These are the activations of a small neural network, seen along a few directions. Each row is one input.
Each table varies a few parts of the input and shows all the possible inputs, shuffled.
Descriptions start from the smaller parts, as in this example, which fits no table here: one of 2 separate values, together with either a single point or one of 9 places along a line or (one of 5 places around a ring, together with one of 6 places along a line).
Shared parts are said once, and a part with two or three values counts as separate values.
In the rows, zero is written as 128.

Other details of the inputs vary at random and push rows far along two fixed directions, the same in every table; ignore that.

Table:
r1: [129  51 128  82 110  95 147 131 173  83 136 114 125  80 166 114]
r2: [113  87 114  79 111  91 131 135 151  87 119 144 133 124 124 114]
r3: [143 127 111 188 120 148  87 134 101 155 124 202 164 211  83 147]
r4: [119  33 115 173  87 136  86 180 136 104 137 196 149 185  96 173]
r5: [126 157 133 132 146 139 119 130 131 145 134 146 119 156  91 128]
r6: [102 143 140 108 120 140 118 113 117 125 125 128 139 119 149 130]
r7: [ 99 231 143 128 151 163 110 109  91 165 119 134 128 158 101 127]
r8: [125  53 113  95 109  87 146 162 162  84 130 115 111 104 122 129]
r9: [145  79 101 106 109  92 153 138 137  88 110 106 137  89 170 111]
r10: [126  64 131 100 109 101 147 141 158  91 137  94 115  76 164 131]
r11: [130 219 172 140 169 169 142  89 115 180 143  75  97  97 148 124]
r12: [108 143 147  96 128 131 135 101 134 120 127 112 132 101 159 114]
r13: [154 111 111 215 122 151  96 157 107 160 136 172 142 197  79 163]
r14: [153 151 124 101 147 112 164  97 136 128 120  84 125  79 171  92]
r15: [111 235 149 130 162 164 128 115  96 160 119 106 110 131 115 124]
r16: [126 242 138 109 155 145 151  75  89 162 108  78 134  90 174  94]
r17: [162 108 114 216 130 149 100 147 114 168 141 177 138 198  75 160]
r18: [134  71 120 105 122  91 144 148 160 101 136 120 107 110 117 126]
Description of these inputs: one of 3 separate values, together with one of 6 places around a ring.
- Changing only the choice among 3 separate values turns r13 into r10. The same change can be made to r3. Which row results? => r12
- Start at r15 and move only the place on the ring of 6, one step at a time. The first step leads to r8. Which rows follow, in order? => r18, r5, r2, r7

Table:
r19: [118 134 126 114 128 124 127 131 128 122 123 131 125 129 122 126]
r20: [124 133 131 125 130 132 127 133 130 123 126 125 123 126 127 128]
r21: [124  55 119 111 108 106 124 154 158  92 135 148 128 130 121 134]
r22: [119 153 138 154 132 156 106 132 111 146 129 150 130 160 107 143]
r23: [121 152 138 146 139 150 111 132 124 146 135 149 124 162  92 138]
r24: [112  94 132  79 117 102 144 125 152  95 129 108 122  86 155 118]
r25: [129 144 145 178 136 164 104 136 120 161 146 148 123 167  97 153]
r26: [114 158 148  98 140 133 142 110 134 126 129  98 114  94 150 115]
r27: [137 115 119 113 126 115 139 123 136 114 122 121 134 111 149 114]
r28: [124 100 119 117 118 113 128 143 139 107 125 137 128 133 118 129]
r29: [115 165 138 171 133 167  92 132 100 161 133 162 135 181  91 153]
r30: [144 102 126 125 128 109 149 135 142 120 134 100 109  99 140 125]
r31: [128 223 160 142 163 167 142  99 106 172 132  76 107 104 148 121]
r32: [117  30 110 117  92  97 111 162 154  89 136 172 137 151 103 147]
r33: [120 169 132  98 135 122 148 106 117 130 117  95 125  97 153 108]
r34: [141  96 120 153 117 129 124 143 130 128 132 136 134 137 127 140]
r35: [129 101 115  85 114  91 149 115 140  99 118 110 137  89 162 106]
r36: [127  85 106 153 109 125  99 157 123 121 126 186 148 183  87 148]
r37: [127 172 134 149 136 150 115 108 104 154 126 139 141 148 125 129]
r38: [149 135 127 107 141 108 170 115 137 126 126  66 108  66 168 106]
r39: [130 113 118 100 124 107 145 130 137 106 117 117 129 107 142 113]
r40: [113 143 136 104 135 126 130 123 134 127 130 123 119 120 125 123]
r41: [135  32  93 125  93  89 115 156 148  88 123 179 153 154 113 136]
r42: [124  51 106 112  96  97 124 148 143  88 124 151 146 128 133 135]
r43: [137 155 124 166 136 149 108 127 110 154 126 161 142 176  97 135]
r44: [116 153 131 148 128 146 106 133 110 146 129 149 131 161 100 142]
r45: [156 171 132 179 150 151 126 116 109 174 135 122 124 146 116 134]
r46: [146 128 128 133 131 126 143 116 130 133 128 105 130 103 159 118]
r47: [128 162 133 102 140 128 148 112 126 126 119  93 122  93 158 107]
r48: [121 166 137 104 138 133 144 107 120 129 118  98 126  97 159 113]
r49: [129 159 135 105 138 127 146 100 123 128 119 101 130  95 165 107]
r50: [142 145 140 182 144 156 112 136 122 167 147 140 113 164  88 152]
- Changing only one part turns r42 into r24. The same change can be made to r34. Which row results? => r25
- What do these inputs look like to the network? => one of 4 places along a line, together with either one of 2 separate values or one of 6 places around a ring
- Start at r21 and move only the place on the ring of 6, one step at a time. The first step leads to r26. Which rows follow, in order? => r24, r32, r40, r23

Table:
r51: [133 119 123 127 125 122 134 131 129 123 126 120 128 118 137 127]
r52: [124 121 126 150 124 140 105 140 124 135 132 166 137 171  95 142]
r53: [131 124 126 127 128 124 135 132 130 125 128 116 122 118 132 128]
r54: [122 122 127 157 122 144 104 143 119 137 131 163 135 169  97 148]
r55: [124 125 127 117 125 125 128 128 130 118 124 127 130 122 136 124]
r56: [135 114 124 170 123 142 105 148 122 143 136 161 133 173  92 151]
r57: [134 120 130 129 129 125 134 128 135 128 132 119 122 120 133 127]
r58: [123 125 127 117 123 121 128 124 127 121 125 129 132 124 133 124]
r59: [133 120 132 127 130 125 134 126 136 127 133 119 122 116 136 127]
r60: [122 129 126 115 125 124 129 124 127 124 126 128 132 123 134 124]
r61: [135 114 123 125 124 120 136 130 133 123 128 118 128 117 138 125]
r62: [133 125 124 122 131 119 135 129 132 124 126 123 123 121 128 123]
r63: [135 122 121 123 128 118 135 128 131 122 124 126 129 122 132 122]
r64: [122 127 129 116 125 122 129 126 129 122 127 126 127 124 129 126]
r65: [118 244 157 139 165 173 126  97  97 175 127 101 115 129 127 121]
r66: [122 124 128 117 123 124 132 127 128 119 123 125 131 119 138 125]
r67: [124 121 126 111 125 120 131 124 134 117 124 129 133 123 134 120]
r68: [134 121 130 128 129 125 134 123 133 127 131 120 127 115 141 126]
r69: [121 126 127 113 126 122 131 126 131 122 127 126 127 120 131 125]
r70: [136 119 127 128 128 124 135 125 133 127 130 120 127 118 138 125]
- What do these inputs look like to the network? => one of 2 separate values, together with either a single point or one of 4 places along a line or one of 5 places along a line
- Changing only the choice among 2 separate values turns r61 into r56. The same change can be made to r66. Which row results? => r54
- Which other rows does r55 become when the place on the line of 5 takes its other values? List them by row number. => r58, r60, r66, r67
- Start at r51 and move only the place on the line of 4, one step at a time. The first step leads to r61. Which rows follow, in order? => r70, r68

Table:
r71: [159 147 134 179 148 147 135 137 125 167 143 108 107 134 114 141]
r72: [156  36 116 165 107 112 131 163 154 114 145 134 123 128 129 153]
r73: [131 138 127  83 128 109 166 102 135 110 119  75 127  63 191  97]
r74: [105 213 159 147 152 178 105 113 102 169 132 135 123 155 108 138]
r75: [123  80 126 134 111 123 110 139 138 117 136 163 140 152 112 142]
r76: [123 154 137  61 143 103 169  96 145 111 123  69 109  58 171  90]
r77: [111 179 135 122 140 142 123 121 111 139 121 126 123 137 114 125]
r78: [114 131 130 130 129 137 111 141 128 129 128 154 126 156  95 138]
r79: [124  75 110 129 100 114 114 148 130 106 124 160 148 146 124 140]
r80: [136  40 110 126 101 100 120 145 150  92 131 156 143 132 131 134]
r81: [136 234 149 171 167 174 116  99  93 189 130 129 124 161 103 128]
r82: [106 144 137  61 127 109 160 107 136  98 115  76 118  62 179 101]
r83: [141 100 108 147 117 121 120 143 127 124 123 155 143 154 112 132]
r84: [128 122 113 137 123 124 114 138 117 127 122 153 138 153 108 133]
- Changing only one part turns r80 into r81. The same change can be made to r82. Which row results? => r77
- What do these inputs look like to the network? => one of 2 separate values, together with either a single point or one of 6 places around a ring
- Which other rows does r84 become when the choice among 2 separate values takes its other values? List them by row number. => r79
